A small network was shown many inputs. Here are its activations along a few directions, one row for each input.
Each table varies a few parts of the input and shows all the possible inputs, shuffled.
Descriptions start from the smaller parts, as in this example, which fits no table here: one of 5 places around a ring, together with either a single point or one of 9 places along a line or (one of 3 separate values, together with one of 6 places along a line).
Shared parts are said once, and a part with two or three values counts as separate values.
In the rows, zero is written as 128.

Other details of the inputs vary at random and push rows far along two fixed directions, the same in every table; ignore that.

A family of inputs:
R1: [126 112 234 150 140 159  69 112 143 110 132 168 122 147 157]
R2: [101 124  89 143 160 136 129 103  84 131 109  86 142 130  68]
R3: [123 143 100 158 161 124 144 114  83 132 102  72 126 116  69]
R4: [106 109  79 165 155 120 132  97  75  88  99 129 151 137  72]
R5: [179 157  91  94  51 106 170 148 111 121 179 133 141 136 179]
R6: [125 110 218 106 142 118  62 130 110 133 124 139  93 146 143]
R7: [116 102 212 108 150 135  57 125 131 139 120 153 104 143 154]
R8: [169 152  78  79  59 108 153 124 111 117 187 144 157 142 167]
R9: [118  84 217 131 149 121  50 121 121  97 107 198 106 155 162]
R10: [118 103 232 143 147 140  91 154 166 144 117 148  89 131 155]
R11: [ 95 109  78 182 166 143 143  87 125  94  96 146 158 119  85]
R12: [113 138 108 203 148 164 158 107 123 109 123  99 164 124  83]
R13: [152 152  82  71 105 101 132 113 142 142 165 140 145 115 165]
R14: [111 128  93 158 149 142 146 131  85 131  96  74 126 129  69]
R15: [155 132  86 109  69  83 181 158 148 111 148 174 130 124 181]
R16: [105 131  95 179 158 162 153 127 142 124 101  90 142 117  72]
R17: [103 123  86 141 156 144 127 108  86 125 106  86 143 138  66]
R18: [160 153  89  83  68 109 175 171 159 140 158 133 124 123 167]
R19: [ 99 112  85 204 157 134 161 113 131  97  92 131 147 120  85]
R20: [ 95 120  86 158 168 166 138  98 136 131 103 105 152 116  77]
R21: [127 106 233 132 133 135  93 167 144 140 107 140  82 144 150]
R22: [ 97 128  93 161 172 153 138  88 134 135 108 102 153 103  78]
R23: [137 122 242 136 146 118  91 151 143 140 115 136  82 133 149]
R24: [131 120 234 143 154 129  88 143 168 139 124 145  91 124 155]
R25: [122 111 232 143 148 134  89 149 166 142 120 146  91 125 154]
R26: [110 129  96 159 154 134 148 126  82 138  99  74 126 122  70]
R27: [164 154  82  70  67 103 160 169 127 136 158 124 117 130 164]
R28: [157 153  98  87  77  93 176 161 155 154 163 133 122 111 170]
R29: [105 128 103 173 156 141 163 128 114 142  98  82 133 115  71]
R30: [119 106 221 121 149 157  66 133 164 125 115 161 102 141 152]
R31: [143 145  79  70  99 105 134 119 140 146 163 141 145 116 163]
R32: [160 153  90  75  77  88 161 156 122 150 162 123 115 117 166]
R33: [149 153  86  83 105 111 152 115 174 145 169 149 144 103 169]
R34: [109 130  87 139 153 148 124 110  87 115 105  84 144 139  62]
R35: [133 109 226 137 136 151  52 110 114 109 130 159 124 158 152]
R36: [104 129  81 142 162 158 116  99 107 119 102  95 155 131  72]
R37: [121 139 113 195 139 154 163 113  98 108 114  89 157 130  78]
R38: [160 131  81  96  69  76 165 156 115 106 147 167 123 130 177]
R39: [133 118 221 106 149 114  60 124 111 129 125 138  93 145 142]
R40: [138 138  79  81  98 121 158 127 173 152 165 152 142 108 170]
R41: [148 141  88  94  82 118 173 162 182 148 163 144 130 115 173]
R42: [140 138  73  67  94 119 135 130 143 142 159 143 144 130 163]
Each input here is: one of 6 places around a ring, together with either one of 2 separate values or one of 5 places along a line.
The inputs of R22 and R31 match in every part but the place on the ring of 6. If R30 is changed in the same way as R22 into R31, which row does it become? -> R36
The inputs of R9 and R11 match in every part but the place on the ring of 6. If R13 is changed in the same way as R9 into R11, which row does it become? -> R33
Which other rows does R26 become when the place on the ring of 6 takes its other values? List them by row number. -> R2, R7, R10, R29, R40
Which other rows does R11 become when the choice among 2 separate values takes its other values? List them by row number. -> R1

A family of inputs:
R43: [133 121 153 114 128 131 104 137 121 121 114 140 111 135 141]
R44: [138 128 161 126 124 141 106 117 128 122 134 141 129 134 147]
R45: [ 99 120 109 157 164 141 142 114 131 141 105 106 134 114  87]
R46: [118 118 158 115 142 118 113 134 154 145 125 139 106 121 135]
R47: [147 128 166 141 118 110 127 143 103 119 118 133 100 129 145]
R48: [127 118 151 110 141 117 100 122 135 127 117 150 111 123 142]
R49: [129 122 135 108 120 125 109 118 113 123 145 142 131 142 143]
R50: [124 119 152 116 142 116 103 134 146 138 122 140 108 123 141]
R51: [104 125 106 173 167 165 122  87  90 121  99  92 153 122  72]
R52: [141 136 163 126 128 134 104 116 133 116 135 142 128 133 143]
R53: [125 120 163 126 121 140 125 151 143 140 125 129 109 131 137]
R54: [134 127 155 108 130 134  96 117 119 129 131 138 121 134 146]
R55: [119 135 108 162 148 154 136 108 119 128 122  97 152 123  97]
R56: [151 147  90  89  85 121 148 137 143 146 168 133 142 120 169]
R57: [133 127 160 132 125 129 106 117 127 109 143 147 134 145 137]
R58: [123 117 154 123 139 124 109 136 144 140 122 141 112 125 148]
R59: [ 94 114  98 170 175 141 121 105  85 105  88  94 140 137  46]
R60: [117 145  38 160 130 147 197 121 129 131 122  81 160 110  73]
R61: [128 130 165 105 136 128 103 129 139 145 138 126 113 129 134]
R62: [144 132  82  85  85 106 150 144 128 122 155 150 134 137 159]
R63: [125 124 160 110 133 125 115 149 141 137 124 127 100 131 128]
R64: [161 160  20  68  64 101 190 156 149 144 172 129 145 115 167]
R65: [132 119 159 124 121 138 108 137 124 122 115 142 115 135 146]
R66: [162 168  29  90  70 103 196 152 162 129 171 127 152 112 157]
R67: [109 120 104 158 154 144 132 105 116 125 100 121 142 115 101]
R68: [159 152  58  62  81  98 157 143 138 129 156 143 131 119 163]
R69: [130 125 149 113 135 123 105 148 133 130 120 126 105 133 130]
R70: [139 137 166 131 130 134 106 129 145 125 140 130 126 132 141]
R71: [136 131 172 104 120 115 116 147 111 153 131 110 106 139 130]
R72: [108 121 100 170 154 131 141 104 122 107 113 128 152 126  87]
R73: [127 119 159 140 133 130 118 137 151 134 124 145 120 125 150]
R74: [122 118 166 138 132 132 129 136 160 140 127 144 118 121 144]
R75: [139 119 165 145 114 102 130 146  98 113 128 139 106 139 142]
R76: [131 132 166 135 128 133 129 146 157 124 127 129 113 130 130]
R77: [135 124 159 136 122 137 120 150 142 126 123 132 115 136 145]
R78: [122 143  34 162 134 147 178 106 108 113 109  94 165 116  77]
R79: [140 140  88  92  97  96 144 130  88 129 147 116 139 141 127]
R80: [131 121 157 134 122 124 115 136 131 104 128 150 123 147 134]
R81: [138 134  98 104 100 115 148 142 154 145 148 146 132 115 168]
R82: [118 106 150 130 126 124 112 126 129 122 126 159 126 135 146]
R83: [123 108 155 137 127 124 117 127 136 117 129 163 129 137 147]
R84: [151 141  84  98  81 116 153 124 133 122 174 150 155 133 163]
R85: [152 159  41 101  86  99 188 139 169 136 167 139 156 105 159]
R86: [114 120 100 166 137 143 143 117 108 107 111 117 148 139  88]
R87: [119 106 150 121 133 118 108 125 128 122 127 158 121 137 145]
R88: [115 152  25 138 137 143 184 100 115 145 136  76 168 107  75]
R89: [121 117 197 139 156 129  82 135  90 137  99  98 104 146 104]
R90: [126 115 152 117 137 125 106 123 133 129 117 151 116 125 149]
R91: [129 121 157 128 121 137 113 152 135 133 121 130 112 135 144]
R92: [150 149  92  78 102 110 132 132 140 145 162 128 132 121 156]
R93: [125 121 161 118 129 134 121 149 139 139 123 127 104 133 134]
R94: [100 127 107 171 179 160 118  97  98 131  99  78 145 124  64]
R95: [120 108 148 114 137 109 103 124 130 121 127 156 116 135 138]
R96: [143 130 163 100 119 110 101 133  93 132 123 122 111 142 137]
R97: [116 115 163 130 131 132 123 137 154 147 125 142 115 121 144]
R98: [118 157  51 159 141 145 181 101 131 128 136  81 172 107  71]
R99: [128 119 152 104 130 119  92 118 114 121 140 142 122 144 136]
R100: [104 128 103 160 181 151 109  84  89 119  94  87 143 122  59]
R101: [ 94 102 144 183 166 156 108 114  91 106  85 110 132 144  71]
R102: [143 128 170 147 120 110 130 158 115 131 123 122  96 128 145]
R103: [115 137  73 166 155 136 156  99 125 113 106 114 157 110  85]
R104: [130 127 175 133 129 145 119 129 145 138 140 129 125 130 139]
R105: [139 127 176 144 119 114 143 158 123 138 128 120  94 125 140]
R106: [108 131 107 188 171 155 133 103 106  99  83  94 144 126  58]
R107: [126 126 169 121 125 143 114 130 140 146 140 127 122 129 142]
R108: [148 158  52  95  84 100 197 140 180 142 172 142 150 102 160]
R109: [131 118 158 135 132 131 115 124 140 123 118 155 123 126 150]
R110: [126 116 156 121 119 134 102 120 116 122 141 146 131 144 144]
What is each input in this table made of? -> one of 4 places along a line, together with either one of 2 separate values or (one of 3 separate values, together with one of 5 places along a line)
The inputs of R86 and R60 match in every part but the place on the line of 4. If R80 is changed in the same way as R86 into R60, which row does it become? -> R76
The inputs of R94 and R54 match in every part but the place on the line of 4. If R66 is changed in the same way as R94 into R54, which row does it become? -> R106
Which other rows does R75 become when the choice among 2 separate values takes its other values? List them by row number. -> R79
Which other rows does R87 become when the choice among 3 separate values takes its other values? List them by row number. -> R49, R62
Which other rows does R67 become when the place on the line of 4 takes its other values? List them by row number. -> R81, R82, R97
Which other rows does R110 become when the place on the line of 5 takes its other values? List them by row number. -> R49, R57, R84, R99

A family of inputs:
R111: [151 135 112  38  61 102 139 153 142 157 185 159 125 138 210]
R112: [149 141 212 107 138 131  70 143 138 127 124 117  94 142 140]
R113: [158 159  31  85  83  96 182 114 109 145 178 134 160 109 163]
R114: [ 96 112 106 145 155 150 115 106 109 130 122 115 155 137  82]
R115: [134 126 174 116 107 104 124 168 173 134 144 168  94 120 182]
R116: [150 139 150 104  98 141 131 150 173 129 134 158 126 122 179]
R117: [126 113 206 120 120 147  82 148 112 124 119 129 100 166 146]
R118: [133 136  42 131 120  94 161 111 109 106 126 127 157 118 115]
R119: [123 133  96 162 130 148 143 116  76 125 111  79 141 128  75]
R120: [116 111 193 131 147 153  93 123 163 144 107 154 116 122 151]
R121: [109 127  98 179 153 123 180 129 132 133 106 101 135 114  74]
R122: [107 102 152 170 171 151 110 133 142 125  90 126 107 125 108]
R123: [170 140 173  99  89 111 109 144 114 123 155 161 110 145 191]
R124: [105 122  79 166 161 159 149 103 141 143 113 100 148 109  93]
R125: [154 176  27  60 100 101 169 121 146 158 174 102 152 101 137]
R126: [110 110 170 157 150 160  85 129 110 110 111 123 133 158  93]
R127: [105 130 106 176 154 136 173 109 137 148 122  94 149 112  79]
R128: [120 115 177 111 140 133  88 102 127 117 136 156 121 138 137]
R129: [116 104 165 110 129 123 102 149 109 126 108 134  99 152 138]
R130: [128 103 213 112 126 128  80 134 104 148 130 138  98 134 154]
R131: [138 147  79 121 112 135 147 105 119 100 144 127 152 133 109]
R132: [108 126  86 167 161 128 130  78  96 116 116 106 167 119  85]
R133: [126 137  42 112 120 112 163 107 117 102 132 131 148 121 101]
R134: [124 118 185 177 160 140  82 106 100  95 102 126 131 149 106]
R135: [136 106 166  79 100 106  93 163 145 123 144 176 106 153 175]
R136: [135 115 173 127 137 105  99 135  97 119 111 151 100 137 148]
R137: [138 147 105 150 115 128 190 138 148 131 143 107 146 119 113]
R138: [173 162 100  34  82  74 136 164 162 146 169 146 104 120 187]
R139: [157 154  33 108  86 134 194 143 163 132 166 123 156 107 157]
R140: [110 137 126 187 151 152 150 126 137 118 115  99 140 114  91]
R141: [103 111 157 166 170 154 108 126 144 123  73 132 116 120 102]
R142: [ 85 126 113 200 177 154 145  99 132 136 105  90 145 104  68]
R143: [130 105 177 118 122 111 102 147  98 132 110 135  92 136 138]
What is each input in this table made of? -> one of 3 separate values, together with either a single point or one of 4 places along a line or one of 6 places around a ring
Which other rows does R133 become when the choice among 3 separate values takes its other values? List them by row number. -> R128, R131
Which other rows agree with R118 in the choice among 3 separate values? List them by row number. -> R115, R121, R122, R129, R133, R135, R136, R138, R141, R143
